Each row below holds a small network's activations on one input, seen along a few directions.
Each table varies a few parts of the input and shows all the possible inputs, shuffled.
A made-up example of a description, with smaller parts first: one of 3 separate values, together with either a single point or one of 11 places along a line or (one of 4 places along a line, together with one of 5 places around a ring).
Shared parts are said once, and a part with two or three values counts as separate values.

Other details of the inputs vary at random and push rows far along three fixed directions, the same in every table; ignore that.

Rows:
R1: [-11  39   9  28  -2 -30  17  14  10  -8  41 -27]
R2: [-33 -47   8  21 -17  17  16 -44 -11 -29  54  52]
R3: [ 10 -14  31   9 -44   4  11  11   2   1 -26   6]
R4: [ -9 -15 -15 -24  19  -7 -33   6 -13  28 -35 -21]
R5: [ 10  37   4  32   7 -12  16  16   3 -14  43 -33]
R6: [  1   2 -10 -29  21  -3 -10   7   5   9 -47   7]
R7: [ 14  -4  -7 -31  28  11 -20   9  -2   5 -37  -4]
R8: [ -8  -8 -10 -29  23  10 -21  13  15  26 -22  -8]
R9: [ 17  47  17  28   2 -14   5   6  -7 -17  38 -26]
R10: [ 23 -24  29   6 -34  14   2  17  -1 -11 -18  -6]
R11: [-26 -51  19  11  -9  15   5 -38 -27 -54  45  34]
R12: [  4  -3 -25 -34   7   5 -26 -16  17  22 -26 -14]
R13: [-34 -19 -42 -18  44  26   3 -32 -23 -20  33  58]
R14: [-15 -10 -18 -24  15 -15 -24   5 -10  31 -41 -11]
R15: [  4 -18  37   8 -44   2   1   7   9   6 -16   4]
R16: [  4 -25  34   4 -39  -5   6  13   7  -9 -23  -4]
R17: [ 16  47   2  36   0 -18  21   9   4  -9  38 -16]
R18: [-31 -45  16  13 -15   9  14 -41 -22 -47  43  47]
R19: [ 23 -24  21  15 -35  21   4  15  10   8  -7  -3]
R20: [  5  40  27  24   3 -25   2   0  -3 -18  37 -35]
R21: [ -2  59 -13 -13  67 -31 -19  -6   2  -6  18 -32]
R22: [ 16  53  12  30  -2 -19  15   8  -7 -17  32 -14]
R23: [  6  36  15  32   4 -22   5   2  11  -6  46 -33]
R24: [ 12 -14   0   7 -60   2  13  -3  15   4 -19  -2]
R25: [  9 -33  27  11 -34  10   3  14  14  14  -3 -11]
R26: [  5  42  26  26   1 -23  -1   0   0 -14  40 -31]
R27: [  9  70 -27  -9  63 -27  -3   2  -5  -9  10 -15]
R28: [ 12   0 -23 -21  22  12  -3  13  10  31 -31   9]
R29: [ -2  33  12  30   6 -22  10  11  10 -11  45 -37]
R30: [ -6  -7 -12 -25  21   0 -10   4  19  36 -27   3]
R31: [ 14   3  -3 -30  25  16 -21   4  -3  16 -34  -1]
R32: [ 21 -28  19  13 -33  19   9  20   7  11  -6  -7]
R33: [ 10 -19  19  18 -43   7  15  13  17  13 -16   9]
R34: [-12  -6 -13 -25  22   2 -10   8  21  28 -29   1]
R35: [-38 -24 -38 -13  45  17   6 -46 -16  -9  32  60]
R36: [  9 -12  30  12 -46   6   8  11   5   5 -22  11]
R37: [ 17   2 -33 -32   7  14 -20  -9  11  19 -28 -10]
R38: [ -2   1 -29 -34   2  -2 -17 -17  20  24 -31  -4]
R39: [-35 -44  -3  23 -16  20  28 -32 -16 -35  47  54]
R40: [ 11 -33  13  14 -41   5  -5  21 -22   5 -19 -20]
R41: [  2  -3 -29 -21  15  -3 -17  14 -19  26 -44  -5]
R42: [  4 -19  39   5 -42   0   4   7   5   2 -20  -1]
R43: [-21 -14 -57 -23  27  22  -2 -60 -20 -23  29  51]
R44: [ -2 -27  11  17 -49 -10   6  18 -15   9 -28  -8]
R45: [ -1  61 -32  -7  64 -14  -8  10   2   5  27 -28]
R46: [ 16  52  13  28  -1 -21  18   8 -10 -21  29 -18]
R47: [ -1 -19  15  12 -44   6  17  26  13   8 -16   4]
R48: [-32 -21 -42 -15  47  27   6 -36 -20 -20  31  57]
R49: [  2   4 -10 -28  20  -1 -10   5   7  13 -44  10]
R50: [ 12   3 -13 -30  23   5 -10  12  -1   5 -44   7]
Description of these inputs: one of 5 places around a ring, together with either one of 2 separate values or one of 8 places along a line.
Changing only the place on the ring of 5 turns R20 into R3. The same change can be made to R8. Which row results? -> R47
Which other rows agree with R27 in the place on the ring of 5? List them by row number. -> R13, R17, R22, R28, R41, R43, R46, R48, R50
Change only the place on the line of 8 in R7. List by row number the other rows that result. -> R5, R9, R10, R19, R31, R32, R45
Change only the choice among 2 separate values in R38. List by row number the other rows that result. -> R14
Change only the place on the line of 8 in R30. List by row number the other rows that result. -> R1, R2, R15, R16, R18, R34, R42

Rows:
R51: [ 10 -20  45   9 -44  16   1  36   6   2 -29   4]
R52: [ 38  47  -5 -29  19 -22 -18  31  10  17 -55 -47]
R53: [ 12  47  20  35 -24 -29  14  25 -19 -27  36 -45]
R54: [ -2 -38  37  22 -28   5  12  21   4  -8  -4  10]
R55: [ 30   4  26  32 -46 -26   7  39   1  22 -29 -50]
R56: [-15 -46  23  11 -41  26   7  -3 -27 -38  12  23]
R57: [-13 -42 -20 -29  31  59 -20 -31 -10  -1  22  46]
R58: [ 18  39 -14  -2  52   8  -6 -23   6 -18  48  -7]
R59: [-25 -29 -19 -36   8   0 -23 -18  -2  13 -19   1]
R60: [ 12  26  -9 -20  31 -21 -16  42  14  27 -49 -48]
R61: [-26  31  32  44  -7 -37  26 -15   4 -22  71 -10]
R62: [ -2  51   1  -2  58 -17   8 -20  -6 -21  28  16]
R63: [-17  49  -7   9  69 -31   9  -2  -3   0  35  -2]
R64: [-24 -24 -63  -9  23  27  26 -28   7   8  15  65]
R65: [  0 -51  24   9 -46  28  -2  -9  24  10  20  -5]
R66: [  1 -16 -10  20 -74   7  35   7  43  26  -6  10]
R67: [ 36  17  31  20 -57 -12  -3  44  -3  24 -43 -46]
R68: [-47 -68  12  12 -37  14   8 -42 -20 -44  44  32]
R69: [-16 -12   3 -29  29  24 -10  -2  -8  14 -24  42]
R70: [ 13  17 -15 -13  28 -21 -21  24   0  31 -39 -34]
R71: [-12  -2   9  40 -12 -22  24  -5 -29 -43  61 -12]
R72: [  4  55 -24   1  55 -27  -9 -29 -25 -30  33  -8]
R73: [ 32  -1  -6  19 -60  18  42  10  29   1 -13  24]
R74: [ -6 -26  -1 -35  34  26 -15 -21  -4 -13 -26  50]
R75: [ 16 -20 -12 -21  29  26 -18  13  22  35 -17 -10]
R76: [-19   9  12  46 -32 -34  12 -29 -18 -24  61 -22]
R77: [  4 -16 -10 -39  23  17 -17  -8  -6 -11 -41  15]
R78: [-18 -10   2 -30  17  -4 -25   3  25  29 -34   1]
R79: [ -7 -17 -14 -34   3  -7 -34  -3   9  39 -49 -16]
R80: [  1 -22 -20 -25  20  15 -17 -38 -28  -9 -20  35]
R81: [ 14 -23  27  16 -53   9  -2  19 -17  -2 -19  -7]
R82: [  6  90 -53  12  30 -15  26  10  19  13  30  -5]
Changing only one part turns R76 into R67. The same change can be made to R61. Which row results? -> R69
Describe the family of inputs behind these rows. -> one of 4 places along a line, together with either one of 2 separate values or one of 6 places along a line
Change only the place on the line of 4 in R78. List by row number the other rows that result. -> R51, R54, R74
A walk changes only the place on the line of 6. It starts at R62 and steps to R74. List the rest of the walk in order. -> R77, R52, R72, R80
Change only the choice among 2 separate values in R66. List by row number the other rows that result. -> R65
